A small network was shown many inputs. Here are its activations along a few directions, one row for each input.
In each table, some parts of the input vary, and every possible input appears once, in random order.
Descriptions start from the smaller parts, as in this example, which fits no table here: line(6) and (point or ring(9) or (values(2) and ring(8))).
Shared parts are said once, and a part with two or three values counts as separate values.
(in the rows, 128 means zero)

Other details of the inputs vary at random and push rows far along two fixed directions, the same in every table; ignore that.
To show where, the next rows are all for the same input, with only those details redrawn:
[128 131 134 130 135 138 127 129 129 125 142 137 130 125 125 128]
[124 131 132 128 135 139 127 128 130 118 137 139 131 123 131 127]
[146 113 119 110 152 133 151 125 114 110  75 111 145 126 155 117]
[130 131 135 130 135 137 127 130 128 128 142 136 130 126 124 128]
[225 113 152 133 147 102 155 139  89 223 137  74 127 160  69 126]
[123 132 133 129 134 139 126 129 131 120 141 140 130 124 128 128]
[126 131 133 129 135 138 127 129 130 123 141 138 130 125 127 128]

Table:
r1: [130 112 109 100 145 117 156 114 112 104  78 107 143 132 168 116]
r2: [122 119 131 130 129 122 125 123 124 127 145 129 118 129 130 130]
r3: [113 129 123 132 113 119 121 130 129 126 132 132 126 131 125 137]
r4: [111 129 122 127 117 116 122 129 133 123 125 133 124 127 126 139]
r5: [126 135 128 132 122 130 122 137 135 131 121 134 127 124 115 136]
r6: [121 136 125 133 120 130 121 136 140 123 123 141 126 119 121 137]
r7: [124 136 128 131 126 140 125 129 134 129 132 129 120 124 130 122]
r8: [117 130 123 131 115 112 123 130 134 128 132 132 121 127 122 141]
r9: [131 129 140 126 119 135 113 123 139 130 131 129 130 124 120 128]
r10: [125 140 129 128 128 138 129 127 134 130 138 132 126 127 129 122]
r11: [120 134 126 124 123 120 131 120 127 136 149 124 120 134 131 125]
r12: [127 135 129 136 119 133 121 138 131 134 127 134 129 127 115 134]
r13: [125 127 133 133 133 141 123 129 132 119 133 137 124 121 130 127]
r14: [123 123 137 123 113 118 112 115 133 131 140 123 125 129 125 131]
r15: [114 128 118 136 114 113 123 128 133 122 126 133 131 131 133 131]
r16: [124 135 124 141 118 129 120 136 138 127 126 138 133 126 122 129]
r17: [122 123 129 132 123 123 123 124 127 133 144 124 112 129 129 128]
r18: [118 129 124 137 114 113 121 130 129 134 134 129 128 135 121 133]
r19: [121 139 130 126 132 138 129 127 132 122 142 138 131 126 130 125]
r20: [118 131 126 129 120 123 126 122 129 135 145 123 114 131 131 125]
r21: [125 130 131 135 128 142 121 130 134 126 134 132 117 122 128 125]
r22: [132 131 135 130 135 136 128 130 128 130 143 135 130 127 122 128]
r23: [135 106 114 105 147 117 152 117 110 106  81 108 141 131 163 119]
r24: [125 136 127 140 120 131 120 137 134 132 125 135 133 129 117 130]
What is each input in this table made of? -> values(2) and (point or line(5) or ring(6))
Which other rows does r3 become when the values(2) part takes its other values? List them by row number. -> r12
Which other rows does r15 become when the line(5) part takes its other values? List them by row number. -> r3, r4, r8, r18

Table:
r25: [119 128 114 125 150 144 147 127 124 102 115 134 132 123 160 113]
r26: [123 132 126 115 133 139 128 125 135 101  99 139 160 123 142 125]
r27: [ 92 164 139 161  93 144  87 146 165 137 191 172 107 115  88 147]
r28: [107 152 160 145 126 159  94 130 152 124 221 181 125 115  96 138]
r29: [113 116 117 117 134 133 135 119 125 104 104 119 114 121 160 121]
r30: [119 113 127 104 144 129 137 106 122  98 121 123 135 124 164 117]
r31: [181 157 158 158 115 111 125 153 119 230 212 122 119 157  34 142]
r32: [124 124 127 123 120 138 114 128 143 103  82 131 143 114 139 130]
r33: [211 119 141 124 162 119 167 141  93 193 116  85 133 148  93 120]
r34: [ 80 132 134 163 108 100  98 149 136 119 210 189 122 128  87 175]
r35: [107 125 106 119 111 115 129 123 135 110  87 118 120 123 152 128]
r36: [109 121 118 105 123 114 131 108 127 105 107 121 146 132 158 122]
r37: [197 119 125 118 134  83 168 130  88 205 109  66 132 165  99 123]
r38: [118 120 116 131 138 146 134 129 127 103 101 127 121 120 157 116]
r39: [122 126 123 125 142 154 131 133 132 102  97 134 126 112 147 124]
r40: [130 115 137 120 141 155 119 124 133  97  98 134 138 111 145 124]
r41: [ 88 155 142 144 118 138 108 125 145 131 231 167 101 124 111 136]
r42: [118 104 129 110 132 130 123 108 125 100 107 115 123 121 160 120]
r43: [207  97 139 120 118  76 142 121  97 209  96  53 123 159  91 127]
r44: [110 138 105 126 130 130 142 130 128 107 101 132 143 130 154 117]
r45: [112 129 105 134 117 129 128 133 137 109  85 125 126 122 150 122]
What is each input in this table made of? -> point or (values(4) and line(5))
Which other rows does r25 become when the values(4) part takes its other values? List them by row number. -> r38, r44, r45
